Each row below holds a small network's activations on one record, seen along a few directions.
After each row come some of the record's fields: NUNE, RATAF, LAM, VURUR, FITOZ, SENO, BEP.
Not every record has every field; a missing one is left out.
Other fields move the rows too, some of them a lot.
Random noise pushes rows far along 6 fixed directions. That doesn't count. These rows show it; they differ only by the noise:
15  -43  -152  88  -43  -179  25  86  -318  20  127  240  27  160  112  -52  120  72  -50  258  -88  7  248  163  399  48
63  -60  -222  55  -91  -43  -190  140  -209  35  101  215  -43  169  25  -20  -133  244  -80  514  -97  -228  27  170  243  26
40  -37  -265  160  -43  -149  -7  72  -268  86  164  286  13  226  128  -124  48  105  -110  308  -112  -2  241  130  390  -19
440  -18  71  -412  -483  440  56  -72  -4  -111  91  -21  -237  -424  -506  461  -202  273  322  -84  158  33  -356  -321  -165  -77
1  -289  -571  -80  -71  234  -319  -116  -15  56  -119  -153  -106  -202  -74  -29  30  107  -123  309  219  137  77  -207  186  -72
163  -6  291  -252  -146  26  -310  225  -241  -135  -154  148  -87  -233  -180  206  22  110  282  273  96  -272  -189  106  155  444
221  87  173  -231  -450  -102  625  39  -515  -75  348  287  85  73  -126  309  151  263  22  61  -269  18  182  305  262  39
268  25  -170  -67  -359  113  132  58  -193  40  301  257  -78  142  -163  163  -263  402  -48  371  -189  -186  -85  103  79  -153

-378  -202  261  8  467  -400  -138  195  -214  -606  16  -338  -241  -243  152  407  74  -423  600  -188  281  178  55  67  189  -375
NUNE=sede RATAF=sasup LAM=nas FITOZ=neded
244  186  168  73  219  206  -730  100  228  243  -459  405  -31  43  -26  -368  -166  97  -47  290  -14  -246  -388  -260  -16  602
NUNE=zepuf VURUR=vize FITOZ=vev SENO=vela BEP=soset
-281  -53  -80  286  282  -355  12  212  -12  -114  155  8  99  325  270  -201  -22  -190  -136  63  -92  -125  181  342  78  -260
NUNE=sede RATAF=duvom LAM=giv FITOZ=vev SENO=vela BEP=robi
-13  -84  -99  172  128  -137  153  115  53  -279  422  -92  -200  204  -4  171  -417  31  141  -59  -44  1  -146  77  -121  -760
NUNE=sede RATAF=disa LAM=nas FITOZ=vev SENO=vela BEP=robi
-128  -173  -491  462  223  -253  -5  -169  -58  122  213  18  -71  270  285  -265  160  -138  29  -77  64  469  521  -398  546  -396
NUNE=sede RATAF=zovev LAM=pusug FITOZ=vev SENO=ruk BEP=zala
-134  -86  -188  131  317  51  -361  -60  302  1  -239  -175  2  -229  75  -241  57  -371  -33  -304  343  189  -4  -224  -70  -34
NUNE=sede RATAF=mosuf LAM=zazi FITOZ=vev SENO=vela BEP=soset
-143  -190  -344  263  135  -33  -239  -118  110  23  -13  -205  -43  147  146  -95  -47  139  -98  211  29  107  160  -312  193  -121
NUNE=zepuf VURUR=vize FITOZ=vev SENO=ruk BEP=zala
103  253  795  -66  168  -165  -297  346  -3  -197  -180  255  -15  75  8  91  -186  30  394  47  -70  -469  -332  220  -87  463
NUNE=sede RATAF=duvom LAM=nas FITOZ=neded
-43  -158  -219  -198  -13  47  147  -113  -131  -79  -1  -111  -101  -230  -58  158  61  36  -1  106  23  219  14  14  58  -189
NUNE=zepuf VURUR=vatad FITOZ=neded
-186  -33  -296  507  466  -179  -260  -190  213  92  -47  51  -20  423  383  -408  26  -83  -199  -36  -3  259  270  -313  262  -204
NUNE=zepuf VURUR=vize FITOZ=borek
177  120  90  -131  -228  -82  434  163  -338  30  167  387  125  60  -34  -57  65  56  -148  72  -268  -118  -28  522  48  186
NUNE=sede RATAF=mosuf LAM=nas FITOZ=vev SENO=vela BEP=robi
-217  -147  99  -315  22  -162  207  193  -235  -457  136  -252  -118  -132  -71  459  -203  1  112  164  -37  -186  -275  492  -222  -329
NUNE=sede RATAF=zovev LAM=zazi FITOZ=vev SENO=ruk BEP=robi
279  253  106  308  -84  -5  -214  -25  149  474  -80  481  222  17  94  -533  303  -189  14  -292  26  113  285  -334  306  580
NUNE=sede RATAF=mosuf LAM=zazi FITOZ=neded
-331  -184  4  176  367  -170  -705  159  57  -112  -370  -270  21  96  247  -176  129  -42  59  414  239  -258  151  -31  279  370
NUNE=zepuf VURUR=fized FITOZ=borek
-206  136  527  74  599  -449  -139  246  -151  -318  -149  271  -112  397  303  50  -141  -56  108  180  -235  -217  -303  392  7  98
NUNE=zepuf VURUR=vize FITOZ=vev SENO=vela BEP=robi
-197  -20  -84  61  -41  -64  -183  180  -29  96  -112  -77  244  18  91  -205  223  -116  -215  184  9  -260  201  248  91  339
NUNE=sede RATAF=duvom LAM=giv FITOZ=borek
282  66  415  -87  20  101  -234  181  281  -214  -43  83  -243  -356  -286  171  -214  -230  538  -488  285  -34  -507  -255  -321  6
NUNE=sede RATAF=duvom LAM=zazi FITOZ=vev SENO=vela BEP=robi
-43  179  181  483  435  -368  -117  193  37  105  78  397  47  368  338  -439  80  -394  91  -236  -71  91  176  9  250  -14
NUNE=zepuf VURUR=fized FITOZ=vev SENO=vela BEP=robi
-119  -289  -750  -47  -114  302  -11  -275  46  250  -189  -310  92  -268  9  -223  256  -30  -385  163  197  313  332  -94  62  -17
NUNE=zepuf VURUR=fized FITOZ=noza
-15  -203  -510  -163  -155  125  279  -123  -228  44  33  -31  -7  -187  -6  10  157  -54  -208  106  29  311  167  122  16  -195
NUNE=zepuf VURUR=vatad FITOZ=borek
-101  1  363  -127  -25  -91  159  143  -85  -350  176  -249  7  -235  -129  472  20  -212  393  -281  131  20  -24  63  -133  -258
NUNE=zepuf VURUR=fized FITOZ=borek
102  -27  170  -53  -113  74  -171  90  112  -228  219  -143  -183  74  -187  359  -418  323  250  166  55  -291  -242  -112  -129  -279
NUNE=sede RATAF=zovev LAM=pusug FITOZ=borek
-181  -27  -178  143  187  -349  -108  257  -434  29  -9  327  99  210  306  -243  145  -119  -159  479  -130  -123  229  458  452  207
NUNE=sede RATAF=zovev LAM=pusug FITOZ=vev SENO=ruk BEP=vudus
-450  -215  129  -51  260  -365  221  105  -262  -385  10  -403  135  -240  156  214  454  -441  118  -263  136  221  409  364  198  -132
NUNE=zepuf VURUR=fized FITOZ=neded
241  50  -41  -120  -334  350  183  -107  246  98  127  -143  48  -50  -258  39  -221  304  -149  -74  -54  -101  -184  -153  -306  -99
NUNE=sede RATAF=mosuf LAM=nas FITOZ=vev SENO=vela BEP=robi
-155  -118  -358  114  63  -83  34  -240  -216  222  -197  78  272  270  306  -389  436  193  -555  345  -243  220  528  -3  523  339
NUNE=zepuf VURUR=vize FITOZ=neded
122  101  367  0  -143  -15  384  -120  44  -231  319  -156  -142  212  -136  514  -236  311  292  -213  -144  48  -142  -294  -190  -408
NUNE=zepuf VURUR=vize FITOZ=borek
-82  58  249  -23  65  -144  298  -122  -191  -67  -8  -39  73  -12  101  21  412  -171  106  -303  -34  298  331  -100  332  89
NUNE=zepuf VURUR=fized FITOZ=neded
82  99  -127  -89  -167  239  -280  25  49  379  -338  196  142  -181  -48  -373  79  -27  -279  235  -2  -248  -78  142  -135  590
NUNE=sede RATAF=sasup LAM=duro FITOZ=noza
137  27  14  -281  -116  311  160  -190  178  -82  25  -147  -229  -231  -330  229  -347  80  81  -225  28  27  -410  -129  -485  -371
NUNE=sede RATAF=sasup LAM=duro FITOZ=vev SENO=vela BEP=robi
-75  49  -203  189  142  -3  -419  154  78  100  22  138  -43  269  44  -139  -535  184  -145  566  -166  -489  -253  204  -141  -164
NUNE=sede RATAF=disa LAM=duro FITOZ=vev SENO=vela BEP=soset
400  276  -33  104  33  130  10  -87  5  400  -166  612  -30  -146  -33  -484  159  -294  19  -336  41  337  -31  -292  101  287
NUNE=zepuf VURUR=vatad FITOZ=vev SENO=vela BEP=soset
105  -249  -380  -98  -222  279  -281  -1  52  -35  93  -145  -184  -33  -178  266  -354  360  57  435  64  -135  -209  -150  -94  -259
NUNE=sede RATAF=mosuf LAM=pusug FITOZ=borek
159  104  487  -3  86  -159  185  147  -117  -281  145  112  -154  -395  -127  366  139  -480  759  -687  215  372  -22  -187  63  -156
NUNE=zepuf VURUR=fized FITOZ=neded
-42  4  259  -287  -110  -23  -155  251  -196  -19  -307  66  170  -288  -94  -61  313  -119  -51  142  3  -320  -42  440  67  690
NUNE=sede RATAF=duvom LAM=giv FITOZ=neded
-189  -26  522  -173  159  -339  261  180  -254  -454  155  -197  -74  175  6  520  -145  157  275  100  -177  -212  -137  358  -71  -220
NUNE=zepuf VURUR=fized FITOZ=vev SENO=vela BEP=robi
228  36  189  -39  -14  137  82  -151  121  -222  166  -93  -273  -166  -222  435  -197  36  426  -453  125  317  -202  -542  -114  -410
NUNE=zepuf VURUR=vize FITOZ=borek
-177  -143  303  28  232  -190  14  -16  163  -348  122  -421  -102  -165  7  297  30  -250  467  -485  317  213  58  -162  -74  -373
NUNE=sede RATAF=mosuf LAM=nas FITOZ=vev SENO=vela BEP=robi

Here are new rows. What are their fields?
233  -115  -48  -57  -264  296  -115  -56  249  -140  282  -297  -266  -173  -300  478  -362  348  409  45  163  16  -189  -505  -119  -444
NUNE=zepuf VURUR=fized FITOZ=neded
124  57  481  -236  -173  35  -86  29  -155  -163  -105  -70  -2  -219  -167  342  80  185  327  58  -2  -98  -61  -203  107  344
NUNE=zepuf VURUR=vize FITOZ=neded
-17  77  -49  190  -229  -151  29  382  -93  -8  481  131  50  288  -16  199  -515  273  19  620  -272  -649  -116  580  -190  -282
NUNE=zepuf VURUR=fized FITOZ=noza
164  22  -219  -204  -195  238  116  -36  -153  75  -35  217  -27  72  -80  41  -145  359  -235  437  -227  -118  -143  184  17  71
NUNE=zepuf VURUR=fized FITOZ=neded
141  135  -23  -179  -142  -149  575  39  -589  -37  116  529  13  103  37  31  125  88  -184  211  -370  82  34  541  199  62
NUNE=zepuf VURUR=vatad FITOZ=borek
248  314  612  139  -97  -280  344  50  -279  87  67  469  94  190  72  45  364  -62  301  -383  -195  183  177  -140  277  471
NUNE=zepuf VURUR=vize FITOZ=borek
357  70  -94  -67  -572  227  551  -216  -58  244  320  115  132  142  -186  69  184  368  -142  -145  -201  222  222  -293  151  -17
NUNE=zepuf VURUR=fized FITOZ=borek
-20  9  327  -104  -55  -105  -204  227  -92  -61  -135  -53  -27  -244  -87  92  79  -111  283  26  101  -251  -126  120  -61  406
NUNE=sede RATAF=sasup LAM=duro FITOZ=vev SENO=ruk BEP=robi
396  266  -168  327  120  269  -317  -69  447  456  -139  507  -162  193  -30  -548  -261  25  -203  -108  -70  -6  -393  -376  -232  176
NUNE=zepuf VURUR=vize FITOZ=vev SENO=vela BEP=robi
366  234  648  -520  -442  204  278  41  -275  -74  -98  263  21  -124  -371  448  -43  440  93  141  -277  -307  -398  230  -226  547
NUNE=zepuf VURUR=vize FITOZ=borek
-280  -261  -800  145  -79  5  314  -211  -8  131  325  -251  185  275  244  -90  -42  225  -511  349  -145  185  513  172  116  -592
NUNE=sede RATAF=duvom LAM=nas FITOZ=neded
630  286  -230  430  -533  206  183  38  141  404  639  582  -83  368  -172  -91  -502  361  149  2  -231  -80  -76  -385  -25  -342
NUNE=sede RATAF=mosuf LAM=nas FITOZ=borek
95  -127  -332  289  -131  78  100  -136  202  70  318  -180  -35  -24  -12  -9  51  -124  148  -447  187  434  282  -554  104  -456
NUNE=sede RATAF=mosuf LAM=nas FITOZ=borek
192  170  146  337  71  22  -412  181  233  107  77  199  -90  114  -39  -134  -287  -44  262  -48  97  -212  -107  -233  -32  39
NUNE=zepuf VURUR=fized FITOZ=borek
-101  -59  -150  81  -39  -137  201  -11  -90  153  86  32  196  -29  65  -210  233  -224  -141  -147  -1  110  330  233  98  -1
NUNE=sede RATAF=mosuf LAM=duro FITOZ=vev SENO=vela BEP=robi
323  182  404  -417  -413  293  220  -30  -80  106  -194  150  141  -184  -317  148  82  334  -146  61  -172  -195  -278  86  -234  593
NUNE=zepuf VURUR=vize FITOZ=vev SENO=vela BEP=soset
74  12  179  12  -98  118  -59  -91  247  -91  85  -219  -65  -90  -149  161  -67  -52  276  -401  186  63  -33  -347  -111  -163
NUNE=sede RATAF=disa LAM=giv FITOZ=borek
372  42  -499  104  -289  363  -171  -223  16  532  -119  362  14  59  -64  -368  32  358  -328  349  -197  113  69  -437  256  332
NUNE=zepuf VURUR=vize FITOZ=neded
-383  -222  179  -280  -54  -144  -86  41  -139  -223  -66  -496  174  208  78  307  72  427  -177  581  -113  -417  128  303  68  142
NUNE=sede RATAF=zovev LAM=pusug FITOZ=borek
